Each row below holds a small network's activations on one input, seen along a few directions.
Each table varies a few parts of the input and shows all the possible inputs, shuffled.
A made-up example of a description, with smaller parts first: one of 5 places around a ring, together with either a single point or one of 11 places around a ring or (one of 3 separate values, together with one of 6 places along a line).
Shared parts are said once, and a part with two or three values counts as separate values.
(in the rows, 128 means zero)

Other details of the inputs vary at random and push rows far along two fixed directions, the same in every table; ignore that.

Table:
row 1: [ 79  96 188 187 188 166 176 148   5  94 123  88 145 122 169]
row 2: [152 166 113 104 113 128 123 128 163 133 118 123 103 132 103]
row 3: [125 126 135 139 137 134 151 140 150 120 127 108 126 128 126]
row 4: [104 101 189 189 189 187 201 171  27  91 106  73 110 104 158]
row 5: [137 132 120 123 103  88 112 107 136 141 160 161 173 145 140]
row 6: [133 140 129 124 123 112  97 120 108 131 134 150 135 128 134]
row 7: [113 129 122 121 141 155 147 154 178 116 114  90  95 119 106]
row 8: [104 106 140 142 149 133 135 132 113 112 139 128 142 119 140]
row 9: [125 154 114 104 121 139 122 139 163 126 116 102  98 135 104]
row 10: [109 110 135 136 126 104 111 109  93 128 161 164 176 132 153]
row 11: [142 150 131 127 132 165 155 152 154 119 108  94  85 122 106]
row 12: [126 112 127 132 148 164 150 131 108 134  77  79  88 129 123]
row 13: [151 153 111 111 113 133 128 134 180 134 124 129 110 124 108]
row 14: [125 109 131 139 126  85  97 108 102 133 162 183 177 127 152]
row 15: [137 122 134 134 117  87 109 109  94 137 160 183 179 128 153]
row 16: [128  93 121 136 124 115 122 100 102 153 119 141 152 136 144]
row 17: [138 134 126 126 106 102 121 114 123 134 153 142 158 148 136]
row 18: [145 130 123 130 115  91 114 110 139 138 154 169 169 136 132]
row 19: [132 156 125 116 127 146 147 143 153 121 110  90  93 134 110]
row 20: [130  96 123 134 119 115 120  98  92 152 119 140 147 143 140]
row 21: [126 139 125 124 138 164 134 153 163 118 105 102  77 101 112]
row 22: [113 118 135 137 120 106 122 116  92 129 157 142 169 143 142]
row 23: [122 125 115 117 109  95 105 111 134 139 162 156 169 141 136]
row 24: [140 110  98 107 115 123 114 109 180 152 100 129 110 130 109]
row 25: [113 127 130 125 131 147 129 136 127 115 127 118 114 126 125]
row 26: [140 149 111 107 110 136 103 134 167 129 120 132  93 117 108]
row 27: [150 162 117 100 118 132 114 136 158 129 113 132  92 124 109]
row 28: [143 141 118 113 126 131 125 141 178 124 116 134 101 110 109]
Description of these inputs: one of 4 places along a line, together with either a single point or one of 6 places around a ring.
Changing only the place on the line of 4 turns row 10 into row 1. The same change can be made to row 13. Which row results? -> row 2
List by row number the other rows that have the place on the line of 4 in common with row 7. -> row 3, row 8, row 14, row 18, row 24, row 28
List by row number the other rows that have the place on the line of 4 in common with row 17. -> row 4, row 11, row 20, row 22, row 25, row 26

Table:
row 29: [115 168 147 126 107  62  94 119 102 113 219 187 218 148 150]
row 30: [ 84 104 157 155 173 127 138 126  45 122 125  99 155 137 153]
row 31: [105 133 114 106 142 151 147 141 183 121  92  69  83 131 101]
row 32: [190 167  75  77  73 111 104 111 228 166 120 153 106 137  90]
row 33: [167 147  87  75 106  85  91 104 229 156 111 158 120 137  96]
row 34: [107 109 138 144 144 164 173 144 137 120 117  67 113 142 119]
row 35: [138 119 129 137 133  51  89  83  79 155 142 192 196 139 153]
row 36: [102  72 134 148 140  85 113 101  79 137 157 180 197 127 164]
row 37: [159 175  76  63  59 114  74 111 205 156 129 136  94 155  95]
row 38: [123 118 122 132 126 197 163 153 159 121 100  89  73 103 118]
row 39: [170 167 107 103 107 164 140 148 191 137  76  95  44 114  89]
row 40: [111 114 139 134 148 176 135 148 102 110  95 107  80 103 124]
row 41: [136 131 149 147 170 170 163 154  91 111  77  84  77 114 120]
row 42: [139 138  99  98  67  80  90  79 137 161 172 176 186 168 133]
row 43: [117 130 204 200 192 132 191 168  27  73 166 121 174 110 174]
row 44: [ 74  72 172 189 190 146 151 134  17 108 118 118 151 106 177]
row 45: [137 137 106  93  90  70  59  79 100 143 161 179 177 166 130]
row 46: [ 93 134 185 173 181 191 182 197 101  66 147  90 103  82 142]
row 47: [136 104 123 138  86  86  82  92  69 152 172 201 183 136 166]
row 48: [126 111 110 126 124 170 146 146 200 128 107 103  81 113 106]
row 49: [158 135 114 124 130 156 163 149 206 134  85  82  75 118  90]
What do these inputs look like to the network? -> one of 3 separate values, together with either a single point or one of 6 places around a ring
Changing only the choice among 3 separate values turns row 38 into row 32. The same change can be made to row 40. Which row results? -> row 41
Which other rows does row 30 become when the place on the ring of 6 takes its other values? List them by row number. -> row 31, row 34, row 37, row 42, row 45

Table:
row 50: [162 164 106  92  86  96  90 115 174 136 161 180 143 138 111]
row 51: [161 156 104 101  89 108  90 120 177 142 135 169 114 121 113]
row 52: [133 137  96  91 110 132  87 118 177 138 113 143  96 119 108]
row 53: [121 144 152 140 169 176 165 167 111 100  88  78  72 105 120]
row 54: [143 167 103  84  90 113  85 123 176 129 151 156 121 137 104]
row 55: [122 109 133 147 134 141 155 141 149 124 128 111 125 119 132]
row 56: [117 108 136 140 133  79 123 104  97 131 160 158 195 145 153]
row 57: [118 133 142 135 122 111 114 121  80 118 165 153 164 134 148]
row 58: [118 121 122 122 133 144 113 131 131 130 113 126 105 114 127]
row 59: [121 101 132 147 132  81 110 101  98 141 146 161 179 137 150]
row 60: [120 136 150 156 152 187 188 175 148 103 110  65  84 108 120]
row 61: [123 136 144 139 136 100 133 121  99 120 158 142 177 145 140]
row 62: [144 171 107  95 111 113 115 130 196 128 135 128 119 137 100]
row 63: [131 134 145 133 135  96 111 116  75 124 145 164 163 134 144]
row 64: [145 170 110 105 108 112 113 133 197 130 135 125 114 135 103]
row 65: [122 133 163 152 149 106 137 128  53 110 158 145 175 139 152]
row 66: [124 146 148 138 161 165 156 164 115 107  95  88  80 108 121]
row 67: [133 128 150 149 127 109 133 124  75 119 167 160 174 130 154]
row 68: [128 144 152 147 154 186 178 178 128 100 111  78  79 104 121]
row 69: [107 119 147 153 168 168 180 165 142 106  98  61  89 115 123]
row 70: [128 123 118 116 123 157 138 122 119 138  95  92  98 144 115]
row 71: [137 145 102  99 114 106 113 126 199 137 129 131 123 135 108]
row 72: [121 147 143 139 147 138 155 150 131 113 130  98 125 128 126]
row 73: [126 125 137 141 154 143 134 141 121 121  99 109  98 112 128]
row 74: [129 128 138 138 152 166 169 143 106 130  77  63  86 134 121]
row 75: [122 103 129 137 116 112 121  93  58 148 132 136 164 155 151]
row 76: [104  90 148 150 145 114 114 107  46 126 143 160 174 129 162]
row 77: [114 113 151 154 126 104 108 114  48 126 158 166 171 127 165]
row 78: [143 132 123 127 122 126 133 116 119 146 100 104 112 146 123]
row 79: [138 139 133 127 132 151 138 144 129 119 115 126 100 109 123]
row 80: [101  85 132 145 136 108 117 104  82 133 146 150 174 131 153]
row 81: [124 107 128 135 114 115 121  99  69 151 130 132 157 152 148]
row 82: [108 112 155 152 140 121 123 121  41 117 148 151 162 124 162]
row 83: [109 112 154 152 134 112 116 120  41 123 155 159 170 126 165]
row 84: [163 139  94  95  90 125 116 105 169 159 107 131 109 145 106]
row 85: [118 122 145 139 172 162 152 148 110 111  89  95  92 113 124]
row 86: [139 134  97  97 119 107 103 114 191 142 115 138 116 130 103]
row 87: [121  97 134 145 124  96 133 108 107 134 162 161 189 136 154]
row 88: [146 150 102  95 121 119  96 125 183 140 106 139  96 121 106]
row 89: [109 122 143 150 121 109 125 121  92 124 168 141 173 138 152]
row 90: [138 144 101  92 113 105 110 121 202 134 129 135 126 140 102]
row 91: [134 121 146 142 129 113 124 120  75 125 147 168 162 125 148]
row 92: [115  99 138 152 160 173 173 155 136 119  96  85  95 104 125]
row 93: [129 105 144 150 135  95 134  93  36 146 130 138 182 158 160]
row 94: [149 139  90  94  79 115  91  98 164 162 115 133 110 152 110]
row 95: [109  89 127 145 121  94 103  99  96 142 153 161 176 134 152]
row 96: [128 127  89  93 104 123  93 119 200 145 121 136 106 125 103]
row 97: [ 95  99 137 141 167 189 166 157 131 108  89  67  80 110 116]
row 98: [147 123 119 121 119 150 148 121 129 143  97 105 106 142 116]
row 99: [ 95 109 138 139 155 174 166 154 139 107 110  73  98 116 125]
row 100: [113 126 134 133 114  95 112 108  96 128 177 160 189 144 149]
row 101: [ 94 107 141 139 158 176 168 156 135 104 110  73 100 120 122]
row 102: [151 156 104 103  87  95 104 116 187 144 164 167 154 138 117]
row 103: [135 128 132 128 142 148 154 127 106 134  88  86 104 145 118]
row 104: [160 154 105  98  89  97  86 114 164 146 145 183 133 124 119]
row 105: [124 123 159 160 144 101 124 122  50 122 144 152 164 127 160]
row 106: [110 122 159 160 133 120 129 131  55 113 164 139 163 129 160]
row 107: [143 123  94 102 110 124 113 119 200 143 117 141 111 121 104]
row 108: [129 100 139 144 137 113 121 110  82 132 137 167 164 124 150]
row 109: [163 140  94  98  89 124 115 109 170 161 108 131 109 144 108]
row 110: [137 137  97  97 102 123  80 117 181 143 118 148  98 120 111]
row 111: [123 133 100 104 106 135 114 133 207 132 125 113  98 127 105]
row 112: [131 141 132 131 129 146 154 145 152 117 135 112 123 123 121]
row 113: [142 115 129 142 121 147 152 123 110 144 101 102 112 136 131]
row 114: [109 111 141 148 173 165 168 156 131 114  89  73  90 111 121]
row 115: [133 115 132 142 138 149 135 137 130 128 108 124 104 107 131]
row 116: [145 133  97  94  98 110 111 117 209 140 139 151 132 135 105]
row 117: [128 115 135 141 148 160 146 145 126 124 102 114  98 105 130]
row 118: [123 134  97  96 102 121 105 124 200 137 136 131 118 131 109]
row 119: [124 120 149 151 131 112 146 123  90 120 166 148 184 138 149]
row 120: [156 173 108  92  97  81  84 113 162 134 157 171 146 142 114]
row 121: [124 103 128 147 141 152 152 141 148 128 107 106 104 111 125]
row 122: [120 126 140 137 168 162 149 149 120 113  87  92  85 108 123]
row 123: [121  92 151 160 148 121 135 115  58 128 135 156 165 118 162]
row 124: [121 155 156 145 167 176 174 178 117  95 105  68  79 112 120]
row 125: [139 168 108  94  99 129  98 137 177 127 141 135 103 127 106]
row 126: [132 142 149 150 142 170 165 167 127 105 120  93  91 109 125]
row 127: [106 126 144 145 130 123 135 130  96 120 160 128 164 134 147]
row 128: [141 156 102  85  95 116  80 119 167 134 133 161 111 129 106]
row 129: [151 122  88  93  92  91  87  98 195 153 140 178 146 135 108]
row 130: [124 119 121 122 145 126 130 127 149 128 110 119 120 128 114]
row 131: [124 154 155 148 161 172 169 175 123  97 105  70  76 111 119]
row 132: [100 113 155 154 139 119 140 123  64 113 167 135 184 141 156]
row 133: [143 132  98 102  97 106 112 119 204 145 143 151 136 131 114]
Changing only one part turns row 112 into row 100. The same change can be made to row 113. Which row results? -> row 94
Changing only one part turns row 131 into row 106. The same change can be made to row 122. Which row results? -> row 52
Changing only one part turns row 74 into row 81. The same change can be made to row 73. Which row results? -> row 110
What do these inputs look like to the network? -> one of 3 separate values, together with one of 4 places along a line, together with either a single point or one of 6 places around a ring
Which other rows does row 91 become when the choice among 3 separate values takes its other values? List them by row number. -> row 63, row 128
List by row number the other rows that have the choice among 3 separate values and the place on the line of 4 in common with row 54. -> row 70, row 76, row 97, row 101, row 128, row 132
Which other rows does row 83 become when the place on the line of 4 takes its other values? List them by row number. -> row 77, row 82, row 128
Which other rows does row 66 become when the place on the ring of 6 takes its other values? List them by row number. -> row 71, row 72, row 88, row 114, row 124
